These are the activations of a small network on made-up records, seen along a few directions, one row for each record.
Here are examples, each followed by its value of one field, KAPIR.
Records without KAPIR are marked absent.
Other fields move the rows too, some of them a lot.
(in the rows, 500 means zero)
Strong random noise was added to every row along 5 fixed directions; ignore it. To show where, here is one row again and again, with new noise each time:
[514 483 538 511 522 582 641 584 499 410 220 467 462 446 311 442 452 343
 342 458 543]
[770 414 618 706 474 333 786 355 583 541 570 522 346 316 159 316 451 597
 250 417 827]
[459 617 541 371 599 568 467 385 694 356 194 653 577 379 592 641 455 433
 621 675 578]
[669 366 396 564 793 448 713 523 510 290 419 456 595 311 597 671 533 474
 472 644 415]
[587 526 534 630 480 421 482 585 476 435 424 585 361 562 546 412 494 401
 371 502 602]
[600 471 572 457 570 402 693 415 566 400 308 586 376 424 159 461 363 544
 348 595 550]
[475 706 627 587 344 571 305 446 671 522 343 677 468 484 733 423 539 344
 550 461 856]

[459 530 468 503 575 675 512 590 542 386 229 453 605 421 678 574 544 270
 523 507 536]
bafen
[662 559 618 568 370 155 382 394 513 595 763 752 171 718 387 308 382 732
 420 609 620]
bipu
[350 621 582 338 399 607 465 429 590 549 351 512 548 457 333 465 411 487
 523 462 549]
kes
[410 528 446 366 616 560 458 412 572 428 452 528 652 421 641 716 525 551
 705 639 389]
absent
[499 472 402 520 677 558 496 715 410 285 256 487 529 535 701 603 529 285
 468 591 323]
bafen
[658 451 473 505 695 334 574 315 587 391 514 635 490 388 580 628 484 620
 557 708 525]
dador
[374 667 531 322 437 412 316 513 534 454 371 657 377 690 504 540 361 534
 553 677 353]
rivot
[469 457 429 504 544 328 455 744 253 368 452 530 254 806 439 479 396 474
 333 603 179]
vitud
[507 583 548 512 426 463 378 472 542 553 521 615 436 583 568 389 474 487
 500 511 619]
leg
[575 462 502 496 659 606 660 350 676 473 420 439 738 191 526 583 534 497
 589 512 621]
tose
[549 539 500 716 379 457 361 528 482 617 793 475 518 524 789 433 629 505
 543 359 669]
absent
[489 591 553 499 414 439 354 444 543 604 640 577 466 570 568 426 482 576
 563 506 565]
bipu
[732 370 451 738 582 353 637 500 436 493 680 481 434 427 535 441 594 536
 364 455 573]
kopu
[459 636 533 424 502 453 408 399 645 463 448 613 536 464 613 593 453 554
 609 628 556]
rivot
[459 583 536 707 249 516 340 691 365 652 674 421 428 646 670 292 583 358
 363 263 639]
botis
[319 720 547 324 420 548 239 406 645 510 419 617 570 549 709 622 454 512
 737 633 494]
kes
[473 482 379 490 707 619 497 527 553 397 471 374 784 313 896 736 622 427
 674 554 397]
bipu
[358 626 498 475 411 594 278 713 404 423 227 624 397 738 640 429 518 252
 448 481 443]
kopu
[515 514 512 451 561 464 575 344 599 481 476 551 553 366 470 569 510 591
 543 570 575]
todu
[587 468 511 490 574 438 581 437 514 465 480 573 452 455 455 496 484 528
 450 576 514]
taref
[413 647 589 445 380 616 430 333 705 618 493 480 644 336 565 542 508 523
 657 458 715]
kes
[605 385 472 513 619 497 679 515 488 451 487 432 541 395 360 469 479 514
 391 487 461]
leg
[629 417 525 688 499 433 634 660 373 452 425 457 322 552 330 327 477 379
 226 396 534]
bafen
[495 435 447 493 543 433 612 713 337 406 406 398 396 613 295 463 410 452
 301 507 267]
rivot
[502 561 609 456 389 501 501 384 591 607 461 576 427 495 319 347 410 524
 455 469 659]
leg
[489 603 493 463 546 342 336 472 533 430 535 657 440 601 670 562 446 584
 576 664 422]
tose
[371 525 398 355 643 592 433 577 479 340 302 505 613 514 716 690 541 411
 603 625 285]
todu
[524 522 554 359 607 541 578 290 681 406 303 615 564 315 422 593 455 532
 576 624 606]
dador
[590 414 366 436 776 297 484 569 374 295 508 624 413 619 667 661 470 554
 512 798 154]
taref
[553 544 519 612 487 485 403 526 531 498 522 559 510 510 692 421 541 426
 505 468 618]
tose
[375 491 453 400 498 555 474 655 376 433 363 466 447 646 436 543 475 423
 467 536 282]
absent
[379 575 612 431 297 580 464 603 409 552 268 547 288 679 219 299 417 370
 327 400 523]
taref
[517 612 551 398 516 347 455 236 696 497 543 680 518 410 523 602 448 702
 629 678 612]
todu
[339 684 621 269 381 492 287 399 607 495 272 739 386 667 362 440 350 498
 586 623 518]
dador
[613 477 438 521 631 357 485 456 501 414 537 629 447 511 637 584 523 567
 526 658 421]
kopu
[507 733 657 518 310 337 214 273 669 540 536 866 313 574 655 436 453 612
 594 618 815]
lero

Here are new rows. What is KAPIR for each?
[650 469 481 706 532 332 423 542 433 446 633 601 377 565 739 446 575 465
 449 517 589]
dador
[406 620 497 393 526 571 430 460 627 451 371 517 616 435 649 631 487 468
 633 593 492]
rivot
[645 433 461 652 625 453 564 451 526 417 512 523 543 370 696 546 582 457
 499 517 625]
dador
[476 566 470 640 453 471 219 734 384 464 546 560 426 735 900 446 573 336
 531 482 468]
bipu
[703 245 336 793 614 481 806 697 310 524 761 134 620 335 584 499 684 450
 314 299 423]
todu
[258 665 589  64 485 576 414 353 658 458 185 609 531 545 184 615 252 600
 668 721 302]
kes
[474 513 450 489 591 601 517 442 587 496 544 403 741 291 707 634 574 492
 634 490 522]
kes
[480 488 439 582 499 606 481 543 490 566 637 346 672 415 716 565 626 459
 593 402 505]
absent
[620 444 423 656 608 427 578 553 496 439 638 411 587 384 715 579 576 509
 485 500 515]
rivot
[586 431 520 654 463 503 596 633 408 534 499 408 443 522 374 301 505 391
 300 343 555]
tose
[371 619 551 249 608 725 507 267 792 440 160 564 775 250 517 651 441 453
 737 621 601]
tose
[464 548 486 418 516 405 471 507 500 466 470 529 432 587 479 548 397 557
 504 619 361]
rivot
[705 389 469 623 681 383 668 467 521 369 503 506 469 365 505 540 502 529
 409 573 517]
bafen
[582 583 552 650 461 498 400 496 593 465 458 608 457 468 750 449 564 393
 493 476 745]
bafen
